A small network was trained on made-up records. Each row is its average activation on records with the value named, seen along a few directions.
Related values have similar rows: they may be neighbours, one step apart, or belong to one group.
Strong random noise was added to every row along 3 fixed directions; ignore it. To show where, here is one row again and again, with new noise each time:
[  82   16 -208 -221 -371 -150  252  145  214 -279  -73  130  207  101
   42]
[ -51 -137  127  168  132   23  201 -133  129  -64   96  -89  147  168
  104]
[ 167 -195 -216 -459   38  -92  404  -63  491  -14   27  208  275  121
 -402]
[  64    7 -171 -183 -331 -144  253  124  186 -284  -61   98  201  114
  103]
[-127  166   91  923 -521  324 -473  148  101  277   42   30  -53  -81
 -692]


Kugi, 19 values:
s8: [  38  -67  -98 -461 -398   90  -43  -14   81  173 -191  255  -25  -96
 -477]
s10: [ 200 -152  -65 -224  385 -144 -122 -190  -82  167  -10  102   81 -194
  -33]
s2: [ -68  -29 -241   19  320 -154  -93  -70   70  123  -34   39    6 -131
 -647]
s18: [ -78  113 -215  290 -115  -10 -251  303   25  175    6  180   67   -9
 -513]
s6: [ -51  106 -168 -157 -178 -179   87  381  -26 -273  -93  166   16  101
  146]
s5: [-156  -31   54 -179  -80  116   97  -19 -149  -98  -50   79  -43  -21
  481]
s12: [ -95  329    7  291 -702   69 -145  422 -171 -311   50  171  -20  130
 -256]
s15: [-123   46 -153  221  416  -50 -174 -139  121  282   83 -206  -95  -99
 -314]
s17: [  63 -236  -76 -163 -112  156 -136    0  151  315 -295  289  -93 -105
 -314]
s19: [ -33  230  -42 -148 -577   63  -59  160 -105 -409  -93  126   15   79
  323]
s13: [ 231 -190  135 -404  453 -219  145 -187  -30  260   86   62   -4 -116
 -324]
s9: [ 142  478 -480 -193 -527 -275  -88  316 -161 -335  -99   17 -135 -186
  379]
s11: [ 243   -8  -34 -443  129 -260   66  -53 -110  -43  152 -210  -15 -140
  332]
s16: [ 169  102 -176    3   90   -9   42  -57  -55  154  104 -234 -123 -186
   45]
s1: [  96  -81   15  -71  -31   24  214   76  319  -98  -70   41  168  136
 -228]
s7: [-143   34  -34  -58 -172  269 -296   35  292  220   -7  178  -23  -67
 -308]
s14: [ -83    5  227   49 -184   11 -152  155 -208  154 -290   89 -307  -71
  135]
s3: [-141  106  348  476  -54  352 -119 -108  -93  -59   12  -88  -92  152
   97]
s4: [ 154   66   84  141  232    7  -81 -114 -366  -60  147 -379 -104 -130
  531]
The values of Kugi form a line.
- Name the neighbours of s12, in listed order. => s6, s1
- Name the neighbours of s14, in listed order. => s17
- Name the neighbours of s7, in listed order. => s5, s19
- Name the neighbours of s15, in listed order. => s2, s9
- Fewest steps between s16 and s8? => 12
